Look-ups in named tables: a row name and a column name give one cell, copied from the table.

Table fev
cols = fadun, fil, dugopi, rogub, kat, moku, rar, gosekip, kulu
sedoleb: [-0.038, 0.047, 0.539, -0.480, 0.794, -0.567, -0.415, 0.242, 0.665]
zin: [0.015, -0.086, 0.631, -0.500, 0.646, -0.503, -0.494, 0.310, 0.697]
muruzu: [-0.010, -0.134, -0.382, -0.037, 0.132, 0.423, -0.180, -0.976, -0.139]
vin: [0.040, 0.026, 0.588, -0.392, 0.844, -0.439, -0.521, 0.219, 0.615]
bosu: [0.041, -0.058, 0.592, -0.446, 0.751, -0.382, -0.619, 0.244, 0.673]
lomamag: [-0.132, -0.123, -0.500, -0.089, -0.052, 0.399, -0.286, -0.799, -0.066]
pim: [-0.165, 0.145, 0.712, -0.375, 0.958, -0.391, -0.439, 0.156, 0.597]
kekorad: [-0.143, -0.038, -0.475, -0.032, 0.116, 0.544, -0.262, -0.836, -0.180]
zovem: [-0.121, -0.032, 0.698, -0.458, 0.559, -0.272, -0.231, 0.171, 0.437]
kope: [0.052, -0.113, 0.635, -0.483, 0.746, -0.520, -0.448, 0.415, 0.577]
nar: [-0.463, -0.128, -0.553, 0.005, 0.379, 0.669, -0.301, -0.588, -0.148]
fedafi: [-0.209, -0.156, 0.770, -0.146, 0.557, -0.311, -0.289, 0.250, 0.433]
semosi: [-0.433, -0.132, -0.598, 0.084, 0.417, 0.594, -0.321, -0.788, 0.041]
kisoto: [-0.172, -0.151, -0.563, -0.139, 0.059, 0.335, -0.186, -0.913, -0.278]

fadun of kisoto = -0.172
fil of zin = -0.086
kat of lomamag = -0.052
fil of kisoto = -0.151
gosekip of kekorad = -0.836
rar of sedoleb = -0.415
gosekip of zovem = 0.171
gosekip of kope = 0.415
moku of zovem = -0.272
rogub of kisoto = -0.139
kulu of zovem = 0.437
kat of kisoto = 0.059
kat of fedafi = 0.557
kulu of sedoleb = 0.665
fadun of pim = -0.165
rar of pim = -0.439
gosekip of pim = 0.156
dugopi of lomamag = -0.500
rar of zin = -0.494

Table teko
columns: rigo, muriv, vazotoz, levubi, bepe, rerum
luz: [0.48, 0.59, 0.52, 0.49, 0.48, 0.54]
fiz: [0.65, 0.39, 0.55, 0.71, 0.55, 0.62]
gugolo: [0.50, 0.46, 0.50, 0.48, 0.50, 0.48]
nesili: [0.50, 0.45, 0.50, 0.48, 0.49, 0.48]
gobuteg: [0.50, 0.49, 0.49, 0.50, 0.49, 0.51]
bam: [0.69, 0.51, 0.31, 0.62, 0.30, 0.42]
zasu: [0.58, 0.53, 0.50, 0.56, 0.29, 0.40]
zozadu: [0.86, 0.64, 0.56, 0.47, 0.38, 0.38]
zigimas: [0.13, 0.72, 0.51, 0.72, 0.16, 0.34]
raber: [0.61, 0.53, 0.51, 0.59, 0.30, 0.36]
tiso: [0.34, 0.94, 0.72, 0.29, 0.41, 0.45]
reg: [0.18, 0.56, 0.53, 0.75, 0.09, 0.43]
mel: [0.56, 0.54, 0.54, 0.61, 0.33, 0.38]
rodeze: [0.50, 0.49, 0.50, 0.49, 0.50, 0.49]

gobuteg, bepe => 0.49
zigimas, rerum => 0.34
gobuteg, muriv => 0.49
reg, vazotoz => 0.53
mel, muriv => 0.54
gugolo, levubi => 0.48
bam, levubi => 0.62
reg, muriv => 0.56
tiso, levubi => 0.29
Row with the largest rerum: fiz

bovoz =
columns: pabo, kig, lanut, magalad
kisapev: [143, 161, 179, 238]
sapadek: [96, 175, 34, 148]
femob: [163, 126, 107, 160]
tazog: [163, 142, 177, 88]
mufi: [122, 208, 135, 199]
kizog: [192, 194, 200, 170]
tud: [179, 117, 125, 87]
zem: [148, 246, 188, 115]
sog: [172, 180, 229, 247]
bopa: [142, 169, 136, 179]
vuropa: [106, 178, 188, 149]
sof: [227, 145, 196, 177]
valalo: [156, 217, 190, 222]
tuved: [155, 152, 152, 158]

mufi, magalad -> 199
vuropa, kig -> 178
femob, kig -> 126
bopa, kig -> 169
zem, pabo -> 148
tuved, magalad -> 158
vuropa, pabo -> 106
bopa, magalad -> 179
tud, magalad -> 87
sapadek, lanut -> 34
kisapev, lanut -> 179
femob, pabo -> 163
valalo, pabo -> 156
vuropa, lanut -> 188
bopa, lanut -> 136
kisapev, kig -> 161
zem, magalad -> 115
tud, lanut -> 125
tuved, lanut -> 152
sog, magalad -> 247
Which row has the largest lanut? sog

kur =
|  | neki | nupatar | ran | bek | panad | sabur | fopozi |
|---|---|---|---|---|---|---|---|
| sutebe | 50.1 | 28.6 | 57.8 | 14.5 | 55.3 | 40.1 | 68.0 |
| dab | 54.9 | 40.6 | 50.5 | 15.5 | 58.6 | 33.0 | 46.9 |
| fubamil | 59.6 | 37.2 | 56.8 | 3.9 | 51.7 | 27.9 | 31.0 |
| rafepa | 55.2 | 48.8 | 42.6 | 18.6 | 55.9 | 33.1 | 47.8 |
| rigene | 58.1 | 43.9 | 49.1 | 13.0 | 52.9 | 29.7 | 36.5 |
| sasiz | 55.4 | 48.6 | 42.7 | 18.7 | 56.1 | 28.6 | 32.3 |
| daga | 59.1 | 40.3 | 53.2 | 8.1 | 52.3 | 48.9 | 95.2 |
| sizozu | 51.2 | 31.3 | 56.7 | 14.6 | 56.1 | 33.9 | 46.4 |

rafepa, sabur => 33.1
sutebe, neki => 50.1
sizozu, sabur => 33.9
fubamil, nupatar => 37.2
sasiz, bek => 18.7
rigene, panad => 52.9
rafepa, ran => 42.6
sizozu, ran => 56.7
dab, sabur => 33.0
sasiz, nupatar => 48.6
sasiz, fopozi => 32.3
sutebe, bek => 14.5
fubamil, ran => 56.8
sizozu, panad => 56.1
daga, fopozi => 95.2

